grid =
[[124 125 128 116 123 129 124 124 129 128 126 134 123 124]
 [135 129 127 123 128 131 121 125 129 131 129 136 117 121]
 [124 128 121 131 127 124 135 131 118 128 129 125 137 127]
 [127 125 123 130 117 127 130 120 130 120 126 124 133 124]
 [113 123 128 133 138 121 145 138 142 130 125 121 122 154]
 [127 129 111 134 132 135 130 132 125 127 131 129 139 127]
 [128 130 121 137 134 126 126 131 129 128 132 126 124 128]]
Indices start at 1.
row 1 col 1: 124
row 2 col 12: 136
row 3 col 3: 121
row 3 col 2: 128
row 2 col 11: 129
row 6 col 2: 129
row 6 col 1: 127
row 2 col 13: 117
row 4 col 8: 120
row 2 col 14: 121
row 6 col 9: 125
row 3 col 4: 131
row 5 col 4: 133
row 7 col 13: 124
row 3 col 1: 124
row 7 col 3: 121
row 4 col 13: 133
row 6 col 3: 111
row 6 col 8: 132
row 3 col 11: 129
row 7 col 6: 126
row 7 col 5: 134
row 1 col 9: 129
row 2 col 9: 129
row 1 col 2: 125
row 5 col 5: 138
row 5 col 2: 123
row 4 col 9: 130
row 4 col 7: 130

arr =
[[134 131 139 131 139 117 135 133]
 [118 122 106 125 134 143 128 126]
 [123 129 133 141 125 119 130 126]
 [136 123 134 117 142 138 140 125]
 [119 125 119 133 117 132 113 130]
 [117 135 134 141 122 119 128 121]
 [138 113 133 128 139 126 138 136]
 [109 127 118 136 137 126 140 124]
 [131 122 136 138 132 114 136 133]
 [110 129 119 130 140 132 135 130]
 [133 118 128 132 134 124 132 140]]
Indices start at 1.
(1, 1) = 134
(11, 7) = 132
(2, 4) = 125
(1, 4) = 131
(9, 8) = 133
(6, 7) = 128
(7, 6) = 126
(6, 6) = 119
(6, 8) = 121
(1, 7) = 135
(10, 3) = 119
(4, 3) = 134
(3, 1) = 123
(4, 7) = 140
(5, 4) = 133
(8, 6) = 126
(5, 7) = 113
(1, 3) = 139
(8, 7) = 140
(6, 3) = 134
(3, 8) = 126
(1, 2) = 131
(7, 2) = 113
(9, 2) = 122
(9, 5) = 132
(10, 1) = 110
(6, 2) = 135
(4, 8) = 125
(10, 5) = 140

x =
[[114 128 136 121 128 117 121 135 111 144]
 [128 121 140 122 127 118 110 122 111 155]
 [127 137 116 121 116 120 122 130 111 147]
 [141 128 123 117 132 118 121 130 111 144]]
Rows and columns are counted from 1.
(1, 1)	114
(2, 6)	118
(2, 5)	127
(3, 7)	122
(2, 4)	122
(2, 9)	111
(1, 4)	121
(3, 3)	116
(3, 1)	127
(3, 5)	116
(1, 8)	135
(4, 3)	123
(3, 2)	137
(4, 8)	130
(4, 6)	118

A =
[[142 123 114 138 138 138 130 131 130 107]
 [137 113 149 109 111 134 144 133 109 114]
 [113 152 115 129 133 122 114 121 138 139]
 [146 142 143 139 111 105 140 147 105 133]
 [117 125 110 152 137 123 109 144 123 115]
 [150 111 116 107 139 116 141 122 106 121]
 [142 146 142 141 121 121 151 145 142 104]
 [131 107 111 132 135 107 145 109 139 111]
 [124 123 134 121 149 140 122 105 106 109]
 [137 147 138 150 127 139 114 147 118 144]
 [123 119 147 134 106 125 120 120 114 141]
 [114 144 141 125 108 129 148 138 120 133]
 [121 124 125 134 106 149 123 133 128 105]
 [120 142 115 129 133 128 107 120 109 112]
 [115 123 141 122 113 109 135 152 132 122]]
Rows and columns are counted from 1.
(1, 1): 142
(11, 3): 147
(2, 3): 149
(10, 4): 150
(12, 4): 125
(9, 8): 105
(13, 10): 105
(4, 1): 146
(2, 10): 114
(9, 9): 106
(14, 8): 120
(7, 2): 146
(9, 6): 140
(13, 7): 123
(11, 10): 141
(14, 3): 115
(13, 6): 149
(4, 7): 140
(5, 10): 115
(6, 10): 121
(14, 7): 107
(2, 5): 111
(15, 4): 122
(7, 8): 145
(13, 5): 106
(9, 1): 124
(5, 2): 125
(6, 3): 116
(8, 2): 107
(14, 1): 120
(15, 6): 109

X =
144,138,131,130,126,137,147,141,116,111,136,123,108
133,144,128,135,104,128,138,130,134,118,133,130,119
111,119,123,125,150,126,113,106,136,126,115,124,142
Rows and columns are counted from 1.
row 1 col 1 = 144
row 2 col 9 = 134
row 2 col 12 = 130
row 3 col 3 = 123
row 3 col 13 = 142
row 3 col 7 = 113
row 2 col 5 = 104
row 1 col 3 = 131
row 1 col 6 = 137
row 2 col 4 = 135
row 2 col 2 = 144
row 2 col 11 = 133
row 1 col 11 = 136

B =
[[126 138 136 137 141 142 119 141]
 [153 135 137 131 136 120 128 126]
 [128 129 129 139 125 142 125 132]]
Indices start at 1.
row 1 col 1 -> 126
row 1 col 6 -> 142
row 2 col 4 -> 131
row 1 col 2 -> 138
row 1 col 5 -> 141
row 3 col 6 -> 142
row 1 col 8 -> 141
row 2 col 3 -> 137
row 3 col 4 -> 139
